A small network was trained on made-up records. Each row is its average activation on records with the value named, seen along a few directions.
Values that are neighbours, or in one group, have similar rows; names and order tell nothing.
(in the rows, 500 means zero)
Random noise pushes rows far along 6 fixed directions. That doesn't count. These rows show it; they differ only by the noise:
602 517 528 655 613 617 657 516 545 512 720 732 468 771 383 565
359 164 482 436 519 711 244 512 483 780 433 645 680 410 275 291
482 592 380 582 417 504 438 377 473 528 475 390 512 434 514 591
555 551 485 638 546 606 589 461 521 504 624 429 462 590 467 577
395 451 478 424 516 512 350 515 330 596 475 463 489 513 493 467
597 372 587 734 424 599 518 463 620 627 553 389 628 573 426 731
348 633 354 421 584 615 406 433 319 521 525 288 373 411 551 358
593 495 465 620 472 510 563 460 550 471 534 492 515 524 432 588


Values of Nis:
s5: 645 297 681 510 581 684 718 619 693 500 530 240 502 352 369 344
s8: 460 351 640 596 589 623 494 565 509 627 586 533 595 689 524 620
s16: 389 802 364 517 411 596 428 362 550 641 561 788 541 506 543 486
s17: 378 441 463 373 527 643 391 524 563 637 419 542 607 320 511 270
s9: 649 487 487 581 562 533 707 470 741 400 551 566 514 485 498 399
s15: 403 592 481 523 656 563 561 492 447 529 632 582 378 715 532 494
s13: 503 673 382 455 422 458 475 360 526 485 387 450 495 413 521 416
s2: 488 395 618 401 593 323 486 647 359 461 492 544 457 629 534 415
s11: 559 421 686 461 527 372 536 657 488 396 517 554 510 610 596 588
s1: 442 555 585 443 676 565 640 571 450 395 601  27 364 490 704 466
s3: 482 671 423 569 507 622 521 397 540 420 541 319 379 382 509 496
s4: 569 471 482 520 489 462 564 531 504 430 483 421 458 521 453 570
s12: 526 378 560 410 456 444 409 554 518 463 369 610 571 384 458 570
s18: 568 422 620 471 491 382 535 575 488 460 503 411 488 568 461 530
s6: 495 384 428 476 334 314 360 453 564 615 317 643 654 381 472 439
s14: 611 457 509 564 358 483 538 418 629 496 480 738 573 458 390 543
s7: 416 645 356 597 502 680 527 410 622 459 588 477 493 437 558 545
s10: 529 537 579 592 526 674 621 496 604 469 596 478 497 451 481 461
A value of Nis combines one of 3 hidden first parts with one of 6 second parts; all combinations occur once.
Q: s2 and s18 share the first part; s2 and s15 share the second. Which value has the first part of s15 and the second part of s18?
A: s4
Q: s9 and s16 share the first part; s9 and s1 share the second. Which value has the first part of s1 and the second part of s16?
A: s10
Q: s11 and s14 share the first part; s11 and s7 share the second. Which value has the first part of s7 and the second part of s14?
A: s3

Values of Sil:
t4: 377 648 421 458 329 308 304 436 260 450 383 708 508 451 639 726
t3: 371 653 349 620 259 531 298 185 476 751 554 469 577 516 474 610
t11: 558 458 670 494 433 246 569 576 542 267 400 382 496 450 638 709
t16: 420 126 629 299 457 391 242 704 468 499 286 599 649 433 438 585
t6: 387 465 425 511 607 615 444 545 419 488 562 229 488 488 629 510
t18: 462 672 245 581 647 751 518 389 459 569 688 678 392 577 354 383
t14: 489 584 375 570 535 519 526 394 597 491 469 307 496 325 619 352
t8: 647 432 532 568 424 483 522 485 550 630 460 420 584 506 484 548
t15: 545 317 763 728 538 545 552 576 572 665 660 314 621 892 474 727
t1: 474 416 475 499 527 389 461 476 522 498 469 464 611 435 549 542
t5: 490 522 675 500 549 621 636 590 629 548 611 427 556 682 629 563
t10: 445 585 516 500 487 567 382 512 333 602 580 714 428 702 459 664
t13: 327 602 383 453 422 738 405 423 634 710 544 786 591 311 425 233
t17: 633 522 750 420 523 398 643 643 414 427 498 329 313 590 573 505
t7: 433 580 386 420 609 478 482 452 470 649 519 654 435 613 518 292
t9: 480 306 596 397 460 625 384 555 534 463 384 384 601 197 405 296
t2: 585 627 598 408 700 561 711 564 380 309 579 400 268 483 428 353
t12: 411 567 404 648 523 598 482 414 430 647 545 393 458 651 564 682
A value of Sil combines one of 3 hidden first parts with one of 6 second parts; all combinations occur once.
Q: t4 and t10 share the first part; t4 and t13 share the second. Which value has the first part of t13 and the second part of t10?
A: t17
Q: t12 and t18 share the first part; t12 and t7 share the second. Which value has the first part of t7 and the second part of t18?
A: t8
Q: t16 and t6 share the first part; t16 and t11 share the second. Which value has the first part of t11 and the second part of t6?
A: t1

Values of Guluz:
n8: 524 686 416 640 356 635 532 351 772 397 580 807 730 467 408 609
n5: 570 492 733 749 715 704 645 432 386 579 753 306 388 855 559 785
n11: 500 412 626 596 482 476 589 629 570 413 494 197 545 533 745 866
n13: 499 690 246 453 741 504 604 483 387 329 664 834 316 723 436 166
n10: 620 488 678 418 571 339 702 659 544 402 538 693 410 614 534 400
n9: 573 555 481 431 566 321 673 590 421 434 630 462 427 696 529 464
n1: 565 543 608 681 162 402 534 358 698 549 425 568 676 402 583 710
n2: 705 188 444 769 518 521 548 495 764 453 464 549 629 379 240 493
n3: 671 531 377 593 435 572 559 482 496 463 521 619 494 348 371 539
n7: 548 286 641 264 810 586 659 693 576 538 591 539 396 506 395  83
n14: 478 492 477 532 531 500 501 489 444 506 505 664 505 608 330 648
n6: 480 884 369 635 559 817 597 312 469 413 667 208 175 582 557 573
n4: 533 564 300 505 333 402 451 321 650 550 283 531 658 383 455 406
n12: 387 842 521 466 515 450 498 550 432 460 677 680 369 610 696 582
Guluz is arranged as a line.
Q: Going along Guluz from n11 by way of its neighbour n8, in what order are n13, n3, n14, n12 met?
A: n12, n13, n14, n3
Q: Name the neighbours of n10, in listed order.
A: n1, n7
Q: How many steps from neighbour to neighbour lead from n4 to n6, at the fewest?
A: 6

Values of Ruzo:
c8: 495 672 286 485 523 474 611 439 667 254 348 548 421 242 578 440
c7: 415 314 444 651 354 651 344 336 619 881 438 442 718 407 437 452
c1: 443 978 323 684 475 723 614 152 715 600 758 773 563 679 545 569
c2: 570 337 438 476 581 554 502 553 486 616 533 551 460 573 448 348
c3: 665 581 615 654 399 426 771 497 732 431 510  28 501 400 550 644
c14: 560 157 382 668 423 668 322 365 732 629 310 465 812 293 202 486
c9: 382 748 249 348 577 528 482 392 247 276 478 172 249 337 586 425
c13: 558 460 626 442 600 783 505 566 398 562 535 412 376 418 380 423
c5: 414 295 573 423 458 398 257 604 233 718 308 282 569 542 564 606
c11: 469 487 617 612 464 452 355 362 601 697 541 403 558 683 563 610
c12: 460 498 466 433 488 356 521 559 349 268 550 729 354 535 375 520
c4: 335 577 514 274 496 431 402 648 299 439 522 847 455 561 616 334
c6: 376 745 417 312 412 399 391 517 416 485 500 494 455 442 680 488
c10: 555 444 501 564 429 301 523 498 590 308 349 509 668 181 555 513
Ruzo is arranged as a line.
Q: Going along Ruzo from c13 by way of its neighbour c12, in what order are c2, c14, c5, c11 met?
A: c14, c5, c2, c11
Q: Name the neighbours of c4, in listed order.
A: c6, c10
Q: How many steps from neighbour to neighbour lead from c9 to c8, at the fewest?
A: 11

Values of Nires:
k9: 470 541 646 437 624 437 543 629 384 366 580 419 397 547 663 502
k2: 581 538 438 489 599 520 546 481 418 447 470 620 449 536 436 460
k1: 463 291 624 529 457 497 361 504 464 559 453 243 597 502 437 706
k5: 510 728 326 583 564 585 690 328 593 433 645 611 420 458 380 236
k6: 392 514 408 471 575 576 435 447 489 610 456 486 519 528 604 401
k12: 626 444 671 640 468 476 560 551 576 563 632 399 576 706 535 626
k10: 431 335 591 486 568 563 467 597 386 533 617 708 444 738 384 483
k4: 520 416 485 542 480 522 440 602 394 542 434 214 457 381 560 523
k7: 594 636 420 693 500 521 666 327 773 548 582 697 509 613 439 596
k11: 646 719 563 716 404 546 623 489 739 524 657 915 516 764 438 760
k3: 410 384 496 360 644 622 526 653 524 491 559 622 560 467 459 324
k8: 326 597 420 402 345 616 304 310 413 715 439 573 590 347 564 519
A value of Nires combines one of 2 hidden first parts with one of 6 second parts; all combinations occur once.
Q: k1 and k3 share the first part; k1 and k10 share the second. Which value has the first part of k10 and the second part of k3?
A: k9
Q: k4 and k7 share the first part; k4 and k2 share the second. Which value has the first part of k2 and the second part of k7?
A: k6

Values of Gak:
l5: 408 537 395 448 539 536 339 506 354 579 541 901 460 620 402 483
l1: 607 457 636 455 379 219 529 586 530 384 381 526 539 473 563 630
l7: 376 747 447 408 596 569 529 515 404 413 623 634 376 541 602 437
l4: 405 524 537 421 577 611 461 525 479 528 547 556 506 484 539 406
l2: 507 379 612 543 496 532 473 545 408 540 496 229 501 524 478 653
l9: 368 398 546 408 545 550 342 520 407 683 438 234 536 486 553 431
l8: 600 254 625 515 489 576 590 574 684 540 463 510 611 432 393 390
l3: 541 503 431 314 505 272 523 573 439 368 429 806 453 522 474 273
l10: 363 355 626 444 686 630 388 616 268 705 601 522 447 750 500 474
l6: 531 469 443 548 482 491 529 454 536 482 488 327 480 456 481 487
Gak is arranged as a line.
Q: Name the neighbours of l1, in listed order.
A: l4, l8
Q: Name the neighbours of l9, in listed order.
A: l3, l6
Q: Name the neighbours of l5, in listed order.
A: l2
